Each row below holds a small network's activations on one input, seen along a few directions.
In each table, some parts of the input vary, and every possible input appears once, in random order.
Descriptions start from the smaller parts, as in this example, which fits no table here: one of 6 places along a line, together with either a single point or one of 9 places along a line or (one of 3 separate values, together with one of 8 places around a ring).
Shared parts are said once, and a part with two or three values counts as separate values.

Other details of the inputs shift rows strongly along two fixed directions, in all tables alike. That doesn't count.

A family of inputs:
row 1: [-32  57  32  27  14 -57  35   3 -43   6 -20]
row 2: [-47  63  16  17  17 -66   1  -2 -32   7 -37]
row 3: [-26  59  27  21  22 -71  39   2 -35  12 -15]
row 4: [ 23  14 -41 -64  36  41 -41  23 -57  35   4]
row 5: [ 11 -82   3 -38 -15  94 -30  -4  38  -7  19]
row 6: [-29  43  13  23  22 -85  -7  11 -18  23 -31]
row 7: [ 38 -68  -7 -42 -23  87 -44   4  41  -4  16]
row 8: [-27 -10 -18 -69  59  39 -22  22 -44  33  12]
row 9: [  8  23 -33 -52  30  55 -18  15 -66  25  25]
row 10: [ -3  82  -6  22  -7 -59  33 -12 -42   9 -13]
row 11: [-15 -40   1  62 -34 -43  28 -49  50 -91   2]
row 12: [-11  41  23  35  26 -78  -8  10 -27  22 -35]
row 13: [ 10  67 -10  33   1 -67 -15  -3 -38  22 -33]
row 14: [  4  81  -6  22  -6 -60 -18  -4 -42   9 -42]
row 15: [ -8  85  -6  29  -8 -48  -6 -17 -49   4 -39]
row 16: [-14  76  17  34  11 -51  -2  -9 -42   4 -40]
row 17: [ -4 -81  -4 -56 -17  71  10   3  57   1  48]
row 18: [ -8  73 -20  24  -3 -25  -1  38 -35  10 -52]
row 19: [-27  -7  35  42 -69 -13   4 -23  62 -42  -6]
row 20: [-29 -24  20  34 -63   3  34  35  76 -27 -18]
row 21: [  22 -111  -26  -18   17   70    5  -23   24  -60   46]
row 22: [ 15  14 -40 -66  36  42  10  14 -56  39  35]
row 23: [-10 -37  13  37 -44 -19   6  38  96 -10 -28]
row 24: [ 39 -57 -32 -40 -29  81  -9  -9  44  12  38]
row 25: [-31  -3 -12 -66  56  40 -13  28 -48  28  30]
row 26: [ 13 -82   4 -44 -13  77  11   3  46   1  45]
row 27: [ 49 -69 -32 -33 -33  79 -43  -1  40  11  24]
row 28: [-49  60  22  15  10 -66  34   4 -34   7 -15]
row 29: [  6 -87  -6 -58 -19  76 -41  10  56  -3  22]
row 30: [ -6  69  13  31  22 -67  23  -3 -25  21 -19]
row 31: [ 26 -15  25  59 -61 -22 -17 -21  63 -19 -22]
row 32: [ 23 -86   3 -46 -15  81 -42   9  45  -3  17]
row 33: [  5   8  35  58 -73   2   1 -30  49 -43  -9]
row 34: [ 10 -30  36  54 -47 -32   0 -22  73 -17 -18]
row 35: [ 10  18  13  55 -91   2  -2 -37  42 -43 -10]
row 36: [ 25 -13  26  57 -56 -24  -3 -27  69 -18 -16]
row 37: [ -8 -29  27  41 -51 -39   0 -21  82 -16 -14]
row 38: [ 28   3 -45 -60  56  31 -24  19 -54  55  21]
row 39: [  5   7 -17 -53  52  52 -25  17 -57  31   7]
row 40: [-35  58  16  10  17 -77 -11  10 -25  10 -39]
row 41: [-30  61  26  30  20 -59   1  -3 -40   5 -41]
row 42: [ 29 -67  -5 -40 -24  85   8  -3  43  -1  45]
row 43: [  9 -30 -13 -58  72  29 -32  36 -44  52  17]
row 44: [  2 -42  11  75 -30 -34  27 -50  41 -91  -3]
row 45: [-17 -37 -49 -55  98  15  11   3 -65 -19  41]
row 46: [ 22 -10 -69 -38  69  32   6 -10 -82 -22  35]
row 47: [ 22  -9 -22 -55  71  31 -20  27 -44  53  22]
row 48: [-11  -8  45  54 -65  -7   4 -24  53 -42 -10]
row 49: [ -4 -16 -13 -64  78  28   2  28 -38  53  30]
row 50: [ 11   1 -23 -60  68  35   0  23 -42  52  31]
row 51: [  2  59 -34  53  24 -71  28 -36 -67 -52 -13]
row 52: [ -2  72  16  27  12 -62 -14   4 -36   7 -42]
row 53: [ 10  70  -9  32   7 -70   0  -8 -33  23 -28]
row 54: [ 15 -21 -48 -36  88  30   9  -2 -75 -20  36]
row 55: [  0 -88  -8 -51  -9  67  -3   3  71  11  43]
row 56: [-21 -15  31  31 -66 -29  32 -24  74 -30   0]
row 57: [-40  56  13  13  28 -83  25   3 -14  24 -16]
row 58: [ 17 -25   1  79 -38 -25  24 -54  36 -92  -3]
row 59: [  6 -26 -12 -57  78  22 -18  32 -38  53  20]
row 60: [ 22   6   3  50 -78 -17  13 -37  65 -21  -9]
row 61: [-16  71  22  31   4 -48  32  -3 -46   4 -17]
row 62: [  5 -18  39  43 -60 -21 -18 -17  63 -32 -31]
row 63: [  2  11 -12 -51  49  56 -16  22 -60  26  27]
row 64: [ 12   0  30  47 -70 -13  30 -30  60 -32  -2]
row 65: [-34  55  16  29  23 -34  16  60 -31   7 -36]
row 66: [-13 -12  -4 -60  59  45  11  28 -58  36  29]
row 67: [-10  81   0  28 -14 -46  28 -11 -51   4 -17]
row 68: [ -9 -38  12  39 -49 -16  -7  43  89 -11 -34]
row 69: [ 43 -80 -10 -30 -16  78 -40   7  45  10  25]
row 70: [  0 -21  36  49 -51 -27  19 -25  75 -20  -9]
row 71: [  8  15 -34 -60  30  54   6  16 -68  33  30]
row 72: [ 22 -64   1 -32 -31  95   4  -1  32  -7  39]
Description of these inputs: one of 2 separate values, together with one of 4 places along a line, together with either a single point or one of 8 places around a ring.
Question: Start at row 36 and move only the place on the ring of 8, one step at a time. The first step leads to row 31. Which rows follow, in order?
Answer: row 52, row 16, row 33, row 61, row 64, row 30
Question: Which other rows does row 49 become when the place on the line of 4 takes its other values? List them by row number.
Answer: row 24, row 50, row 55
Question: Which other rows does row 44 become when the choice among 2 separate values takes its other values? List them by row number.
Answer: row 21
Question: Start at row 53 and move only the place on the line of 4, one step at a time. The first step leads to row 36. Which rows follow, in order?
Answer: row 34, row 37
Question: Which other rows does row 3 become when the choice among 2 separate values takes its other values? List them by row number.
Answer: row 26
Question: List by row number the other rows that have the place on the line of 4 and the choice among 2 separate values in common with row 69.
Answer: row 7, row 39, row 42, row 47, row 50, row 54, row 63, row 72
